Each row below holds a small network's activations on one input, seen along a few directions.
Each table varies a few parts of the input and shows all the possible inputs, shuffled.
A made-up example of a description, with smaller parts first: line(6) and (point or ring(9) or (values(2) and ring(5))).
Shared parts are said once, and a part with two or three values counts as separate values.
(in the rows, 128 means zero)

Table:
x1: [130 122 122 122  89 131 118 129  97 109 166]
x2: [128 144 125  90 178 146 138 136 189 161  42]
x3: [127 163 134  63 161 141 142 170 181 168  55]
x4: [114 115 102  59 132  97 142 168 141 114  72]
x5: [145 158 158 204  69 167 119 118  96 118 236]
x6: [110  99 108  80 161  74 139 147 131 123  73]
x7: [140 143 164 225  98 143 116  97  86 127 237]
x8: [132 103 113 149 106 136 114  96 104 101 152]
x9: [126 107 128 143 117 108 115 108  86 117 166]
x10: [116  96  93  86 150 103 138 135 148 107  58]
x11: [147 139 149 232  87 172 116  85 104 111 223]
x12: [122 148 140  83 189 118 139 149 171 177  56]
Q: Describe the family of inputs behind these rows.
A: values(3) and line(4)
Q: The inputs of x6 and x4 match in every part but the values(3) part. If x12 is changed in the same way as x6 into x4, which row does it become?
A: x3
Q: Change only the values(3) part in x5. List by row number the other rows that result.
A: x7, x11

Table:
x13: [ 94  67 113  70 105  94 132 129  88 114 122]
x14: [106 107 101 152 121 164 129  82 142 126  86]
x15: [109 175 136  94  82 173 136 165 137 161 123]
x16: [135 146 169 150 204 105 132 134 158 148 124]
x17: [153 188 126  79  99 175 100 152 129 148 135]
x18: [112 124 172 136 164 141 132 102 131 191 128]
x19: [118 156 152  80  86 179 143 166 145 157 134]
x20: [125 111  96 170 133 134 153 108 162 119  74]
x21: [131 197 132 107 123 137 136 196 165 119 120]
x22: [151 120  92 137 138 166  93  69 135 113  98]
x23: [136 160 147  98  98 148 167 191 166 149 123]
x24: [125 165 152 163 201 100 125 133 150 152 113]
x25: [157 137 162 121 180 143  96  89 124 177 140]
x26: [129 100  87  68 118  90  89 115  71 105 123]
x27: [147 157 146 134 176 137  89  87 115 182 129]
x28: [ 85  86  96  83 102  88 125 128  79 119 111]
x29: [121 147 150 167 172 105 150 127 142 187 105]
x30: [163 169 143  65 103 181 106 153 137 144 146]
x31: [134  92 113 157 137 140 160 109 170 114  85]
x32: [127 179 130 111  94 142 160 190 157 154 112]
x33: [139  81 103  55 122  96  96 116  80 101 134]
x34: [118  88 110  84 146  58 131 161 114  72 118]
x35: [102 143 155 149 160 135 126 101 123 195 117]
x36: [103  91  91 101 113  57 149 154  99 111  99]
x37: [141 178 149  94 126 142 142 197 173 114 131]
x38: [139 109 115 153 165 134 135 115 178  79  93]
x39: [142 104 120 249  76 163 117  74 101  72 221]
x40: [139 144 179 245 110 130 114  87  84 139 250]
x41: [116  87 118 139 125 170 136  83 151 122  97]
x42: [147 176 163 190  34 171 126 154  90 103 252]
x43: [122  89 116 177  58  87 121 115  33  62 245]
x44: [108 108  94  97 142  52 124 160 106  76 106]
x45: [129 128  98 166 162 128 128 114 169  84  82]
x46: [113  71 108  88 117  63 155 155 108 107 110]
x47: [130 128 167 154 176 111 156 128 151 183 116]
x48: [160 101 108 124 141 171  99  70 144 108 109]
Q: Describe the family of inputs behind these rows.
A: values(4) and (point or (values(2) and line(4)))
Q: The inputs of x31 and x46 match in every part but the values(4) part. If x22 is changed in the same way as x31 into x46, which row does it become?
A: x26
Q: Change only the values(2) part in x14. List by row number the other rows that result.
A: x41
Q: Change only the values(4) part in x39. List by row number the other rows that result.
A: x40, x42, x43
Q: Which other rows agree with x37 in the values(4) part? List them by row number.
A: x15, x17, x19, x21, x23, x30, x32, x42
Q: Start at x25 and move only the line(4) part, one step at a time. The first step leads to x18. Which rows follow, in order?
A: x47, x16

Table:
x49: [169 190  93 133  69 163  79 139 111  88 160]
x50: [162 155  88 198 148 163  84  63 127  88 138]
x51: [ 93 151 150  55 185  83 124 168 104 158 124]
x52: [ 83 130  86  83  57 123 153 158 117 156  68]
x53: [ 81  80 145 161  79 159 112  69  94 140 156]
x54: [154 185  76  65 109 141  94 165 151 107  71]
x55: [ 97 133 102 153  17 146 137 135  77 138 156]
x56: [ 77  92  80 150 136 126 157  86 130 156  43]
x57: [152  56  79 131 171  65 159 111 137  95  67]
x58: [179 192 164 169  69 170 152 165 146 175 174]
x59: [126 187 139 153  97  75 110 171  71 143 190]
x60: [159  94  84  65  92  61 156 183 124  95  90]
x61: [156 147 137 167 189 152 169 120 201 196  64]
x62: [161 161 192 139 117 199 151 136 141 172 197]
x63: [141  62 112  35 140  91 155 154 119  93 114]
x64: [152 159 121 103 117 191  77 109 107  86 183]
x65: [106 144 117 152 216  58 129 126 121 160  76]
x66: [ 67  75 129  93 119 137 128  93 132 157  66]
x67: [155  65 126 103 101 113 137 130  83  77 205]
x68: [143  39 128  75 154  76 131 119 138  96  89]
x69: [162 186 143 100 110 148 167 192 188 195  88]
x70: [136 154 104  35 157 170  93 136 145 104  95]
x71: [111 182 122  85 137  53 126 197 110 160 101]
x72: [165  62  92 197 131  84 143  83 104  79 160]
x73: [146 131 186 111 172 163 141 127 202 196  86]
x74: [171 156 157 233 148 171 156  90 162 175 152]
x75: [156  43 141 141 114  97 114  93 104  80 182]
x76: [ 79 101 130 123  65 175 135 106  73 136 179]
x77: [120 152 133 218 175  76 115  96  86 142 168]
x78: [ 96 128 166  95 199  69 100 133 123 161  99]
x79: [108 156 167 124 145 104 109 142  66 140 214]
x80: [ 73 149 156 217 104 144 169 186 184  15 179]
x81: [144 154 171  71 159 178 165 163 183 192 111]
x82: [ 65  98 113  54 105 152 152 129 112 153  91]
x83: [172  97  98 133  52  84 139 159  87  79 182]
x84: [ 90  98  96 216  95 146 142  59  94 138 134]
x85: [162 139 206 178 131 183 127  99 162 176 173]
x86: [138 130 120  75 171 156  69 100 164 108  69]
x87: [148 147  71 132 188 145  97  93 163 107  47]
x88: [110 134 182 162 159  88  86 105  87 143 190]
x89: [153 137 137 142 131 176  54  73 127  89 159]
x90: [ 58 143 139 148 146 123 183 215 221  34  88]
Q: Describe the family of inputs behind these rows.
A: values(2) and (point or (line(4) and values(5)))
Q: The inputs of x55 and x52 match in every part but the values(2) part. If x77 is changed in the same way as x55 into x52, which row does it become?
A: x65
Q: The inputs of x70 and x64 match in every part but the values(2) part. If x57 is changed in the same way as x70 into x64, which row does it become?
A: x72
